A small network was shown many inputs. Here are its activations along a few directions, one row for each input.
Each table varies a few parts of the input and shows all the possible inputs, shuffled.
A made-up example of a description, with smaller parts first: one of 8 places around a ring, together with either a single point or one of 11 places around a ring or (one of 3 separate values, together with one of 6 places along a line).
Shared parts are said once, and a part with two or three values counts as separate values.

Other details of the inputs shift rows strongly along two fixed directions, in all tables alike. That doesn't count.

A family of inputs:
x1: [-72   7  59 -54  47  42 -17 -26 -33  28 -20 -51]
x2: [ 32 -33 -25  30  16 -10  23  -3  30   5  38  39]
x3: [ 18 -57  21   7  61   8  26 -33  19  22  49  34]
x4: [ 14  44 -18  15 -94 -37 -18  29  -8 -39 -42 -16]
x5: [-62   4  91 -65  42  30  -7  14 -35   4 -27 -37]
x6: [ 25 -36  51  -4  26  -6  24   5   8   1  23  27]
x7: [ 22 -37 -24  25  18 -14  22 -11  27   4  32  31]
x8: [-58   8  29 -47   7  33 -16 -19 -28  23 -27 -40]
x9: [ 37   0 -70  49 -44 -37   7   0  22 -17   3  21]
x10: [ 27 -34 -20  28   9   1  17 -26  11   8  44  27]
x11: [ 26 -28 -27  27  32 -22  16 -10  23  -5  38  30]
x12: [-55  12  12 -36  18  20 -20  -8 -25   7 -22 -35]
x13: [-62  21  15 -32  12  36 -12 -12 -40  20 -25 -52]
x14: [-38  37   3 -30  -8  19 -20  -3 -31   7 -36 -48]
x15: [  14   47  -12   13 -100  -33  -23   26  -15  -34  -49  -23]
x16: [-54  33  13 -26 -19  32 -28 -21 -43  15 -30 -58]
x17: [ 46 -45  28  17  64   7  22  -9  37  20  47  45]
x18: [  9  54 -50   8 -82 -11 -33  20   3 -29 -49 -15]
x19: [-17 -26   3   1  43  19   8 -18  -2   8  33   8]
x20: [ 38 -32  -9  31  19 -22  21   6  32 -13  38  52]
x21: [ -5 -34  -3   7  38  14  21 -15   6  18  37  13]
x22: [ 28 -41  32   6  41   0  25 -11  18  14  38  39]
x23: [ 44   6 -55  40 -62 -22  -3  -7  16 -13   5  21]
x24: [  5 -34  17   9  43   5  10 -27   9  17  30  13]
x25: [  1  51 -63  21 -84 -16 -22  11  -9 -17 -45 -25]
x26: [  4 -27  -5   9  49   9  19 -18  -2  13  38   8]
x27: [ 24 -39 -26  28  12  -1  22 -18  18   8  48  35]
x28: [  8  63 -49   3 -74 -14 -32  22  -3 -25 -51 -26]
x29: [ 34  19 -23  23 -51 -46   1  34   6 -40 -11  11]
x30: [  1  55 -26  11 -92 -19 -30  10 -15 -19 -50 -27]
x31: [ 18 -14  21 -10  54  13  12   1  14  14  14  12]
x32: [-66  13  61 -52  46  48 -17 -18 -32  30 -17 -47]
x33: [ 40  17 -22  24 -54 -44   5  31   4 -35 -16   9]
x34: [-62   5  43 -51  55  41 -15  -6 -29  22 -10 -34]
x35: [-45  16  66 -53  45  46 -17  -5 -17  26 -24 -37]
x36: [-19  56 -65  11 -76 -11 -29   3 -26 -23 -34 -40]
x37: [  5 -32  48 -11  32  -6  26  19   8   1  14  17]
x38: [ 26 -13   1  12  21 -16  17   6  11  -2  16  22]
x39: [ 21  21 -40  31 -55 -15 -15  -6   4  -9  -9  -2]
x40: [  5 -20   4   3  52   4  12  -7   9   8  33  15]
x41: [  5  49 -45  17 -85 -27 -16  23  -9 -23 -50 -18]
x42: [-60  35  11 -28 -15  31 -26 -17 -40  10 -28 -57]
x43: [ 26 -30  28   3   3 -17  22  16  14  -7  18  30]
x44: [-58  37  13 -38 -11  30 -30  -4 -32   3 -40 -47]
x45: [ 28 -31  31  -6  45  19  14 -11  22  20  25  28]
x46: [ 24  10 -17  16 -44 -38  -2  36   4 -37 -11  15]
x47: [ 10  58 -49   9 -81 -11 -25  23  -2 -17 -58 -24]
x48: [ 27   8 -31  21 -57 -24   0  11  13 -13  -7  20]
x49: [  9 -24  34   3  41   0  15  -4  13   9  27  22]
x50: [-43  50  14 -35 -23   6 -26  14 -34  -6 -49 -46]
x51: [ 62 -20 -85  70 -42 -49  11  -3  43 -34  32  55]
x52: [-51   4  86 -55  42  24   4  17 -34  14 -31 -38]
x53: [ 17 -40  21   7  45  -4  29   4  22  12  34  37]
x54: [ 22 -33  18  -1  50  12  21   4  30  18  26  31]
x55: [ 93 -18 -74  65 -53 -41  16  13  59 -21  29  68]
x56: [-36  22  27 -43  23  30 -22  11 -14   9 -29 -27]
x57: [ -3 -28  16  -8  34  18  12 -14   7  22  25  15]
x58: [  4 -25  18  -2  46  -4  12   8  11   1  25  28]
x59: [  4 -51  -1  13  74   9  23 -15  12  12  63  34]
x60: [-36  22   1 -26   1  11 -15 -12 -26   6 -29 -42]
Each input here is: one of 6 places along a line, together with one of 10 places around a ring.
Changing only the place on the line of 6 turns x51 into x44. The same change can be made to x3. Which row results?
Answer: x23
Changing only the place on the line of 6 turns x58 into x59. The same change can be made to x48. Which row results?
Answer: x27
Which other rows does x56 become when the place on the ring of 10 takes its other values? List them by row number.
Answer: x17, x18, x28, x31, x35, x45, x47, x54, x55
Start at x52 and move only the place on the line of 6, one step at a time. The first step leads to x41. Which rows follow, in order?
Answer: x47, x25, x9, x13
Which other rows does x4 become when the place on the line of 6 takes its other values? List them by row number.
Answer: x1, x32, x35, x42, x49

A family of inputs:
x61: [-23  39  27 -42 -15  22 -22  12 -23   8 -47 -36]
x62: [ 23 -15 -35  40  -8  -7   3 -16  13  -2  37  30]
x63: [ 27 -26 -46  32  18  -5  24  -4  25  10  34  33]
x64: [ 31  -2 -23  43 -29 -42  15  11  11 -22  12  22]
x65: [-17  41 -18  -7 -67 -16 -21  18 -32 -28 -41 -37]
x66: [ 28 -10 -46  44 -20  -8  -1 -13  14 -12  31  25]
x67: [-20  -1  17 -20   3  -1   0   8 -19 -12  -5 -13]
x68: [ -5   2  25 -22   3  14  -5   7   6   3 -16  -1]
x69: [ 46  -2 -30  32 -28 -26   2  16  39 -11   2  38]
x70: [ 58   0 -82  60 -27 -30  -4 -13  35 -18  31  40]
x71: [-25   2  -4 -14   8  16  -9 -35 -13  21   0 -22]
x72: [-15 -47  49 -15  71   2  26  -4   3   9  39  26]
x73: [ -3 -57  86 -42 114  40  28  -8  11  34  40  24]
x74: [ 35   0 -31  40 -36 -44  11  14   6 -24  12  20]
x75: [ 24 -33 -11  25   8 -27  21   8  20 -21  32  37]
x76: [ 26 -26 -49  32   8 -10  15 -18  21   4  23  23]
x77: [ 42  -6 -60  51  -8 -14   1  -5  28 -12  34  40]
x78: [-27 -57  74 -35 119  23  28  -3   4  19  43  19]
x79: [-56  18  31 -34  -9   8 -19   7 -29  -5 -36 -42]
x80: [  5 -52  61 -13  69  17  20  -8  22  23  32  29]
x81: [ -5 -28  56 -31  70  25  13   0  15  24  14  20]
x82: [ 64 -16 -80  73 -28 -28   6  -4  39 -24  45  52]
x83: [-19  51 -47   4 -73   3 -42 -19 -23 -15 -37 -42]
x84: [ 37 -12 -42  42 -11 -43  10  19  32 -24  19  40]
x85: [  0  59 -14   0 -82  -7 -28  17 -10 -15 -63 -36]
x86: [-79  55  19 -56  -6  48 -50 -24 -49  14 -55 -80]
x87: [-62  46  52 -72 -29  41 -34   4 -47   8 -68 -67]
x88: [ -3   8  38  -9  -3   7   1   0  -4  12 -15  -8]
x89: [-18 -44  48  -9  67   0  20  -3   5  12  34  20]
x90: [ 53   1 -32  21 -28 -22   6  17  29 -15   4  37]
x91: [-78  66  36 -52 -27  21 -35  14 -56  -5 -76 -85]
x92: [ 44 -14 -82  57 -46 -34  12 -17  23  -7  20  33]
x93: [ 49 -19  -1  22 -11 -18  16   4  20  -1  22  37]
x94: [ -9 -51  18  -5  84  30  31 -17  11  33  45  17]
x95: [ -6 -36  23  -1  67  21   8 -39   5  26  47  16]
x96: [-18  39 -22 -14 -53 -12 -20  22 -23 -29 -40 -30]
x97: [-28 -56  57 -21 106  49  27 -25   1  40  59  11]
x98: [ 52 -22  -3  22  -9 -14  16   5  22  -7  22  34]
x99: [ 57  -8 -83  54 -22 -32   6 -18  38  -9  30  37]
x100: [ 55 -14 -81  57 -41 -33   6 -25  31 -14  29  30]
x101: [11 -3 33 -6  2  3  5  1 -1 12 -1  2]
x102: [ 56   1 -22  32 -31 -24   6  14  25 -13   4  24]
x103: [-12 -23  41 -22  62   8  15   6 -10   5  20  -1]
x104: [ 55  -7 -46  63 -42 -54  18  14  24 -36  19  33]
x105: [ 80   8 -54  54 -51 -43   8  21  38 -22   6  42]
x106: [-17  11   6 -21  11  -2  -2  15 -13  -9 -11  -9]
x107: [-59  26   0 -30 -21  30 -13 -12 -37  22 -33 -49]
x108: [ 26 -12 -62  41 -36 -14  14  -6  15  -6  18  18]
x109: [ 59   1 -62  48 -36 -51  12  25  23 -35  17  38]
x110: [-28  44 -41   3 -71   8 -24   0 -23  -3 -27 -33]
x111: [ -5  49 -17 -13 -91  -7 -28  14 -18 -16 -53 -25]
x112: [-36  28  32 -41 -31  22 -23   4 -20   1 -48 -35]
x113: [ -1  63 -14  -3 -72  -5 -27  19  -9 -10 -63 -33]
x114: [-19  44 -17  -7 -69 -19 -21  17 -34 -23 -40 -33]
x115: [-85  58  15 -57 -10  53 -38  -1 -47  20 -53 -74]
x116: [-19 -54  83 -26 112  19  32  -8  -9  22  45   7]
x117: [-14 -60  93 -38 104  34  28 -14  11  39  40  29]
x118: [ 16 -36  59 -11  58  16  21  -6   8  21  27  16]
x119: [-17  49 -57  -2 -66   0 -35 -17 -15  -7 -43 -45]
x120: [-43  44  20 -34  -8   6 -20  17 -37  -4 -44 -50]
x121: [ 51 -14 -86  56 -21 -31  14 -11  34  -6  23  39]
x122: [ 72  -9 -32  57 -46 -38  16   8  38 -20  14  42]
x123: [ -8 -45  24  -4  84  34  23 -15  13  28  55  19]
x124: [-25  30 -47   0 -58   4 -21 -17 -23  -1 -39 -39]
x125: [-27 -51  70 -35 121  22  27  -2   4  22  40  20]
x126: [-76  62  38 -59 -22  23 -36  16 -61  -3 -72 -86]
x127: [-27 -29  44 -20  64   8  10   4   1   7  16   2]
x128: [-11  48 -16  -9 -78  -4 -34  18  -4 -14 -60 -30]
x129: [-21 -36  53 -27  67   9  21  -2 -11  10  30  11]
x130: [-45  47  20 -27 -11   5 -19  15 -32  -5 -48 -49]
x131: [  2 -55  89 -38 115  38  28  -8   8  37  40  20]
x132: [-72  45  56 -63 -30  33 -38   2 -39  18 -70 -62]
What do these inputs look like to the network?
Answer: one of 4 places along a line, together with either one of 6 places around a ring or (one of 2 separate values, together with one of 6 places along a line)
Changing only the place on the line of 4 turns x110 into x115. The same change can be made to x62. Which row results?
Answer: x77
Changing only the place on the line of 4 turns x130 into x64. The same change can be made to x69. Which row results?
Answer: x132
Which other rows does x83 become when the place on the line of 4 takes its other values? List them by row number.
Answer: x70, x86, x95
Which other rows does x126 become when the place on the line of 6 takes its other values? List them by row number.
Answer: x78, x91, x96, x103, x127
Which other rows does x116 become when the choice among 2 separate values takes its other values? List them by row number.
Answer: x118

A family of inputs:
x133: [-1 -8 21 -7 12  5  0  0  6  6  1  6]
x134: [-21  13 -10  -9  -5  14  -9  -3 -11   4 -11 -15]
x135: [-16  17  -5  -6  -5  11 -13 -10 -13   4  -7 -20]
x136: [ -3   5  15 -15   0   5  -5   1  -3   4 -12  -6]
x137: [ 21 -14  -2  12   8 -14  13   8   7  -8  18  20]
x138: [ -2 -20  -4   2  24   8  11  -9   4  12  23  10]
x139: [-12  14   9 -11  -7   0  -4  10 -14  -4 -16 -16]
x140: [ -8  14  13 -14 -14   8  -9   3  -8   1 -16 -10]
x141: [  5   8 -29  13 -12  -2  -7  -3   4  -6   2   1]
x142: [  6  -3 -17  13  -4  -5  -1 -14   3   1   5   3]
x143: [-2 -9 16 -9 18 -4  5  4 -2 -2  3  3]
x144: [  4 -17   2   9  25   7   9 -17   2  11  22   8]
x145: [ 28 -22  -3  20  11 -18  17   6  15 -10  29  32]
x146: [-22  11 -10 -11  -4  11 -11  -5  -8   3 -14 -14]
x147: [  9  19 -12   0 -38  -5 -10   8  -1  -9 -20  -7]
x148: [ 29 -18  -2  20   0 -10  10   3  22  -4  19  28]
x149: [  5 -15  14   3  27  -8  13   5   7   1  12  12]
x150: [ 4 -7 17 -9 16  4  4  0  5  8 -1  3]
x151: [ -7  14 -29   6 -35  -5 -10  -9  -6  -2 -15 -13]
x152: [ 10 -15  19   2  15   4   7   1  10   6  14  16]
x153: [ -7   5  17 -15  -2   6  -6   0  -2   3 -12  -5]
x154: [  6 -14  15   4  26  -5  15   6   4   2  15  11]
x155: [ 11 -14  16   2  23   4  12   1  11   9  11  12]
x156: [-18  16  -8  -8  -3  13 -13  -5 -11   3  -9 -16]
x157: [ 63  25 -78  59 -93 -47  -2  20  27 -32 -10  27]
x158: [ -6  12 -28   5 -20   3  -8  -1  -2  -4  -9  -7]
x159: [-15  11  12 -13 -10   0  -6   7 -13  -8 -14 -14]
x160: [-20   9  -6  -7 -11  11  -6 -11 -15   8  -9 -19]
x161: [ 11  13  -7   1 -27  -4  -6   7  -1  -5 -12  -1]
x162: [-16   3  17 -11   1  -2  -5   6  -7  -4 -10  -8]
x163: [  6 -12  12  -1  16  -5   9   6   1  -4  11   8]
x164: [ 24 -30 -22  27  13  -8  18 -13  17   4  34  26]
x165: [-14   8  -1  -5   6  12  -9 -12  -8   5  -1 -16]
x166: [ -3   8  14 -12   0   9  -3   4  -5   7 -11  -9]
x167: [  3 -13  -1   5  27   3   3 -15   7   8  20   7]
x168: [-21   1  -5 -11   3  10  -4  -8  -7   8  -4 -12]
x169: [ 1 -5 18 -6 16  4  5  1  6  9 -2  3]
x170: [ -7   8 -27   4 -24   0  -5  -3  -3  -2  -5  -9]
x171: [-13   4  17  -8   0   1  -3   8  -9  -4  -5  -6]
x172: [-12  12   9 -11  -6  -1  -4   9 -13  -5 -17 -17]
x173: [-19  15  -9 -10  -1  10 -15  -6  -8   2 -12 -16]
x174: [-11   6  13  -7   5   0   2   8  -8  -2  -9 -11]
x175: [-5 -9 18 -8 16 -4  5  3 -1 -3  4  5]
x176: [ 32 -18  -4  17   1 -10  12   2  21  -5  19  29]
x177: [-13   3   0  -3   3  11  -5 -15 -10   7  -3 -15]
x178: [ 14 -16  16  -1  23   4  11   1  10   8  11  12]
x179: [  1 -14  15   2  14  -4   7   6   4  -5  12  10]
x180: [  1  19 -15   3 -31 -17  -7  13  -5 -15 -21 -10]
Changing only one part turns x171 into x162. The same change can be made to x144. Which row results?
Answer: x142
Changing only one part turns x168 into x138. The same change can be made to x150. Which row results?
Answer: x166
What do these inputs look like to the network?
Answer: one of 3 separate values, together with either one of 6 places around a ring or (one of 2 separate values, together with one of 5 places along a line)
Which other rows does x143 become when the place on the line of 5 takes its other values? List them by row number.
Answer: x149, x162, x175, x180
Which other rows does x163 become when the choice among 3 separate values takes its other values? List them by row number.
Answer: x137, x143
Start at x141 and move only the place on the ring of 6, one step at a time. The first step leads to x165. Which rows follow, in order?
Answer: x177, x164, x170, x158
Which other rows does x167 become when the choice among 3 separate values takes its other values? List them by row number.
Answer: x135, x165
